A small network was shown many inputs. Here are its activations along a few directions, one row for each input.
Each table varies a few parts of the input and shows all the possible inputs, shuffled.
Descriptions start from the smaller parts, as in this example, which fits no table here: one of 5 places around a ring, together with either a single point or one of 9 places around a ring or (one of 3 separate values, together with one of 4 places along a line).
Shared parts are said once, and a part with two or three values counts as separate values.
In the rows, 128 means zero.

Other details of the inputs vary at random and push rows far along two fixed directions, the same in every table; ignore that.

A family of inputs:
R1: [142 120 152 108 140 121 120 176 139  94 145 110 138 121]
R2: [132 117 139 126 131 108 111 181 126 112 135 101 145 121]
R3: [138 109 135 124 128 108 114 179 133 112 132 103 141 117]
R4: [124 122 144 122 129 110 110 181 131 112 133  97 136 123]
R5: [126 132 122 149 129 111 154 103 135 152 126 165 116 152]
R6: [129 143 139 134 141 126 162  98 140 136 135 174 113 157]
R7: [135 105 132 128 144 121 119 172 137 100 134 100 136 109]
R8: [117 121 129 112 123 121  97 163 136 119 132 105 160 106]
R9: [126 117 117 122 125 137 114 162 154 107 133 104 157 102]
R10: [111 132 114 132 128 113 152  88 136 150 121 164 126 138]
R11: [116 134 126 144 148 129 151 112 125 153 132 152  99 163]
R12: [133 116 133 132 141 127 114 180 131 108 139  98 141 120]
R13: [113 142 125 153 140 132 152 105 138 148 130 156 108 156]
R14: [109 133 112 133 142 141 139  94 130 160 131 160 124 146]
R15: [107 130 131 130 133 118 139 106 116 163 133 160 105 157]
R16: [112 128 127 121 126 139 108 163 152 106 133  98 152 110]
R17: [115 133 111 133 123 118 149  94 138 156 124 164 127 145]
R18: [140 107 129 129 139 127 116 178 138 107 137 100 137 116]
R19: [125 110 133 124 136 135 104 173 128 114 144 103 144 112]
R20: [100 138 122 123 130 123 134  95 130 163 125 159 119 151]
R21: [130 116 138 131 125 106 118 167 145 101 128 106 148 103]
R22: [123 129 119 153 144 126 160  97 139 141 127 162 111 143]
R23: [112 130 108 137 139 133 156  88 142 146 126 161 122 136]
R24: [127 100 131 119 139 130 110 166 133 107 139 105 139 101]
R25: [133 106 139 122 133 102 117 173 132 105 130 102 140 111]
R26: [125 130 137 117 143 129 149  98 123 146 144 176 105 155]
R27: [108 128 125 136 143 137 141 105 121 159 137 157 102 155]
R28: [110 126 117 124 134 116 143  87 129 158 122 164 121 136]
R29: [111 124 111 129 145 136 146  87 135 155 126 161 118 134]
R30: [124 112 138 118 126 116 101 174 123 118 140 106 147 113]
R31: [101 136 117 129 141 143 137  95 135 160 129 156 116 149]
R32: [119 127 126 120 117 118 106 163 143 111 132 105 164 109]
R33: [111 130 131 116 115 120 104 163 147 110 129 101 155 112]
R34: [118 145 126 118 135 133 157  91 142 138 131 176 125 150]
R35: [122 116 116 137 142 135 146 103 123 159 136 163 106 149]
R36: [122 130 143 131 121 113 109 174 144 107 131 101 144 116]
R37: [116 116 126 131 136 111 147  97 116 157 129 165 109 144]
R38: [238 181 135 141  53 186 120  47  41  83  68  55  84 101]
R39: [121 139 120 157 141 131 154 105 133 148 133 160 117 154]
R40: [220 189 129 129  50 193 112  38  38  88  69  53  99 101]
R41: [123 113 125 109 121 121 101 162 142 120 130 107 156 101]
R42: [126 125 140  94 133 135 106 161 147 100 138 118 153 105]
R43: [130 103 135 115 123 116 105 173 129 118 137 108 144 109]
R44: [224 176 127 117  55 196 106  36  38  97  67  56  90  93]
R45: [120 140 126 152 131 111 151 105 128 152 129 163 120 156]
Description of these inputs: one of 5 places around a ring, together with either a single point or (one of 2 separate values, together with one of 4 places along a line).
- Changing only the place on the ring of 5 turns R1 into R26. The same change can be made to R2. Which row results? => R30
- Which other rows agree with R6 in the place on the ring of 5? List them by row number. => R5, R13, R21, R22, R36, R38, R39, R45
- Start at R20 and move only the place on the line of 4, one step at a time. The first step leads to R8. Which rows follow, in order? => R41, R28
- Change only the choice among 2 separate values in R27. List by row number the other rows that result. => R15

A family of inputs:
R46: [101  87 144 150 183  69 171 148 130 172 155 196  76 187]
R47: [110 117 114 116 135 163 100 176 165  93 142  85 171  80]
R48: [101 110 133 106 110 116  71 194 127 117 136  80 170 103]
R49: [ 74 129 126 118 171 105 166 114 167 168 148 201 128 173]
R50: [141 158 102 134 109 161 139  55 113 152 102 135 101 143]
R51: [125 128 134 116 110 109  96 184 159  94 130  97 171  86]
R52: [173 170 143 102  86 155 118  57  60 114 100 100  97 133]
R53: [119 120 129 178 189 101 182 155 147 161 164 196 106 208]
R54: [ 65 116  98 146 145  92 157 111 168 180 134 200 138 160]
R55: [140 159 103 144 110 165 147  48 122 146 103 131 107 139]
R56: [ 77 111 123 117 163  85 158 109 153 172 154 206 129 168]
R57: [112 115 120 131 108 115 102 176 160  95 122  87 179  86]
R58: [123 120 133 114 134 163 103 176 174  80 143  97 168  89]
R59: [ 76  97 100 129 160  96 145 109 155 198 149 194 129 160]
R60: [ 69  96  99 124 168 116 147 106 146 192 159 202 131 150]
R61: [100 101 142 155 184  95 171 151 135 173 166 194  84 195]
R62: [125 122 145 107 115 102  94 189 147 103 129  95 171  87]
R63: [212 146 158 161  88 121 158  93  51 107 103  97  66 145]
R64: [165 155 119 109  90 186 108  55  53 134 105  96 100 114]
R65: [151 162 123 134 110 137 167  47 119 119 104 148 111 136]
R66: [138 179 124 145  99 151 148  53 119 139 107 143 112 140]
R67: [ 71 115 103 130 168 117 153 113 169 193 143 190 128 166]
R68: [ 86 103 123 183 193  91 168 126 150 169 147 186 103 169]
R69: [149 105 166 145 133 104 123 227 128  87 154  78 125 127]
R70: [193 145 142 174 124 113 176  96  79 131 118 145  78 172]
R71: [124 130 134 127 111 115 106 175 168  89 130  94 176  82]
R72: [172 189 132 128  72 162 121  57  83 117  88 104 104 122]
R73: [175 183 133 125  88 169 143  49  95  94  92 101 106 123]
R74: [114 107 131 111 111 102  91 191 139 109 120  87 174  90]
R75: [ 77 114 126 181 196 108 162 130 151 171 152 180 100 178]
R76: [128 120 135 103 126 112 109 183 162  75 132  97 167  90]
R77: [105 118 133 109 115 119  85 194 140 110 125  81 172  99]
R78: [111 109 125  98 138 152  89 189 145 106 141  85 168  83]
R79: [ 95 100 143 149 188  92 168 152 131 176 163 192  77 195]
R80: [167 167 109 121  91 194 122  53  79 119  95 100 102 110]
R81: [161 175 117 132  68 162 117  57  75 124  79  96 106 126]
R82: [184 152 119 120  84 153 125  54  74 131  79  96 103 112]
R83: [117 132 148 105 118 120  88 193 148 104 134  89 169  96]
R84: [182 158 108 129  80 159 126  50  87 123  81  98 103 111]
R85: [140  94 170 122 148 104 101 230 115  91 148  76 109 123]
R86: [155  87 161 130 142  95 111 224 118  89 148  87 125 112]
R87: [162 116 158 150 144 112 121 229 131  84 153  84 137 133]
R88: [121 115 145 104 110  98  80 189 134 109 139  94 169  91]
R89: [ 62 103 108 134 144  81 142 114 142 197 143 198 136 166]
R90: [151  85 163 125 145  91 107 225 115  92 144  84 118 112]
R91: [120 105 142  92 133 148  77 187 142 100 153  95 162  96]
R92: [181 164 138 110  95 187 121  57  76 115  95 109 100 120]
R93: [170 177 142 116  70 152 105  60  57 133  98 100 101 128]
R94: [155 147 117 128 113 161 148  51 113 132 107 159 104 132]
R95: [ 72 108  89 135 168 125 162 104 171 176 149 204 133 145]
R96: [104 126 122 128 111 132  96 179 161  97 127  81 176  95]
R97: [ 78 112  91 150 161 111 168 100 189 175 140 192 137 151]
R98: [128  94 139  94 129 131  82 183 141  98 147 101 165  87]
R99: [172 156 120 116  82 167 105  56  62 140  95  89  98 125]
R100: [ 77 121 110 130 171 141 157 109 182 165 155 210 128 163]
R101: [153 155 133 115 113 125 156  56  97 134 101 150 104 142]
R102: [144 171 125 122 112 149 152  57 111 127 107 146 101 150]
R103: [118 107 112 119 131 146 106 172 164  90 137  90 174  71]
R104: [229 157 143 169 105 135 154  95  54 101 101 104  82 154]
R105: [ 73 103 100 127 173 119 160 108 159 185 148 203 133 146]
R106: [132 102 140  98 134 134  96 184 153  92 136 102 167  83]
R107: [131 110 130 116 130 146 109 172 173  78 138 102 171  80]
- Changing only one part turns R98 into R91. The same change can be made to R57. Which row results? => R96
- What is each input in this table made of? => one of 2 separate values, together with either a single point or one of 6 places along a line or (one of 4 places along a line, together with one of 6 places around a ring)
- Change only the place on the ring of 6 in R56. List by row number the other rows that result. => R59, R60, R88, R89, R98
- Change only the place on the line of 6 in R86. List by row number the other rows that result. => R46, R63, R70, R90, R104
- Change only the place on the line of 6 in R61. List by row number the other rows that result. => R53, R69, R79, R85, R87
- Change only the place on the line of 4 in R58. List by row number the other rows that result. => R91, R92, R100

A family of inputs:
R108: [123 117 125 120 139 133 128 147 149 115 136 126 139 118]
R109: [139 132 126 156 134 121 158  90 101 157 121 153  88 163]
R110: [125 125 126 125 128 120 127 151 148 119 134 127 147 125]
R111: [109 123 133 117 130 116 118 147 139 124 132 123 140 120]
R112: [119 122 128 122 142 135 125 148 149 117 135 123 136 120]
R113: [118 116 130 116 131 114 119 145 139 124 133 129 145 115]
R114: [120 114 119 132 133 121 121 148 141 127 132 122 145 115]
R115: [202 162 141 106  67 179  85  99  57  83  87  41 113  88]
R116: [218 155 159 116  68 149  98 111  43  73  85  40  97  94]
R117: [120 143 114 147 127 133 151  75 114 158 116 153 104 152]
R118: [128 136 109 142 125 132 153  75 117 159 116 156 106 150]
R119: [110 122 128 119 135 132 113 150 136 129 139 122 141 124]
R120: [114 117 123 136 130 121 119 148 142 127 132 120 142 116]
R121: [135 121 142 138 137 108 131 167 133 117 140 123 129 137]
R122: [119 120 130 128 138 132 125 147 148 115 137 127 139 115]
R123: [122 143 123 127 126 126 148  73 114 158 115 160 103 152]
R124: [114 119 121 130 135 125 119 150 144 129 130 116 139 121]
R125: [114 119 129 121 131 130 112 149 137 130 140 127 143 119]
R126: [116 132 131 129 129 121 124 152 146 118 134 123 145 127]
R127: [128 111 139 128 142 120 120 166 123 127 144 123 126 134]
R128: [143 134 133 147 142 131 162  88 107 144 127 160  86 162]
R129: [134 139 119 137 135 141 157  72 120 146 123 165 106 146]
R130: [120 130 129 126 131 122 123 152 148 121 133 123 144 127]
R131: [120 128 131 132 126 119 123 150 147 119 135 127 147 122]
R132: [119 115 123 114 133 131 116 150 138 129 139 126 143 122]
R133: [126 125 127 128 130 119 126 150 146 119 135 129 150 122]
R134: [127 138 120 125 122 124 151  73 115 156 116 163 106 150]
R135: [115 124 130 125 141 134 125 147 147 114 137 123 137 120]
R136: [113 119 134 120 127 113 117 146 140 125 133 127 142 116]
R137: [130 138 117 131 128 140 145  73 109 161 125 165 110 150]
- What is each input in this table made of? => one of 5 separate values, together with either a single point or one of 5 places around a ring
- Changing only the choice among 5 separate values turns R114 into R133. The same change can be made to R120. Which row results? => R131
- Which other rows agree with R136 in the choice among 5 separate values? List them by row number. => R111, R113, R116, R123, R134
- Change only the choice among 5 separate values in R112. List by row number the other rows that result. => R115, R123, R124, R130
- Change only the place on the ring of 5 in R137. List by row number the other rows that result. => R115, R119, R125, R132

A family of inputs:
R138: [131 121 133 116 110 132  91 157 118 114 129  89 146 103]
R139: [ 73  95 131 152 183  60 161 187 180 166 168 193 133 177]
R140: [116 104 120 116 136 129 109 155 138 129 140 118 143 115]
R141: [133 154 115 150 113 124 160  61 105 159 104 155 102 158]
R142: [154 144 133 118 118 157 119 124 120  96 122 100 133 112]
R143: [100 132 106 150 161 140 171  81 149 174 144 198 106 176]
R144: [167 118 154 137 125 117 117 183 118  80 132  81 128 108]
R145: [112 108 126 111 141 126 109 154 140 128 136 117 139 113]
R146: [109 118 136 108 122 120 101 162 136 120 136 111 147 110]
R147: [ 51  88 112 118 188  94 146 159 189 174 171 202 152 154]
R148: [ 78  93 114 124 168 111 131 163 161 157 154 158 143 135]
R149: [139 136 134 117 106 115 109 154 133  97 118  93 157 105]
R150: [122 130 130 118 118 128 114 124 119 140 127 131 134 124]
R151: [107 114 127 135 148 116 129 159 167 119 140 133 147 118]
R152: [136 128 141 103 107 129  87 160 116  99 126  83 155  95]
R153: [144 130 138 111 119 154 104 165 138  82 129  81 144  96]
R154: [106 116 129 122 132 120 108 159 130 133 136 116 143 118]
R155: [178 167 124 143  92 157 152  38  84 129  92 135  94 132]
R156: [137 152 114 147 134 159 161  61 108 151 117 157  92 157]
R157: [148 115 154 123 121 113 101 178  98 107 133  90 123 120]
R158: [133 115 133 100 117 136  99 155 124 105 127  92 141  97]
R159: [122 131 113 126 133 136 150  69 113 172 123 176 104 152]
R160: [167 172 125 140  86 141 144  40  80 138  84 123  91 142]
R161: [150 140 132 124 122 159 115 127 122 101 119  94 124 112]
R162: [127 124 138 111 115 129  91 156 120 112 124  88 142 102]
R163: [166 161 127 131  85 136 131  80  95 124  94 113 117 124]
R164: [125 138 128 126 111 114 131 124 135 125 118 126 134 127]
R165: [112 110 127 143 165 106 170  99 114 183 143 196  83 186]
R166: [105 114 121 143 150 117 138 154 161 125 141 139 144 124]
R167: [ 99  99 137 144 184 106 152 186 166 139 169 164 124 162]
R168: [141 128 136 122 115 132 115 153 140  88 124  95 145  96]
R169: [128 147 115 139 138 151 161  71 128 157 126 176 104 158]
R170: [157 135 127 137 109 144 121 124 121 100 117  99 133 106]
R171: [171 169 119 145  82 144 145  41  78 139  89 125  95 144]
R172: [134 135 128 131 126 128 137 118 137 113 125 133 137 121]
- What is each input in this table made of? => one of 5 places around a ring, together with either a single point or one of 6 places around a ring
- Changing only the place on the ring of 5 turns R149 into R152. The same change can be made to R160. Which row results? => R162
- Start at R161 and move only the place on the ring of 6, one step at a time. The first step leads to R156. Which rows follow, in order? => R143, R169, R142, R153
- Change only the place on the ring of 5 in R139. List by row number the other rows that result. => R144, R157, R165, R167
- Which other rows agree with R155 in the place on the ring of 5? List them by row number. => R144, R151, R166, R168, R170, R172
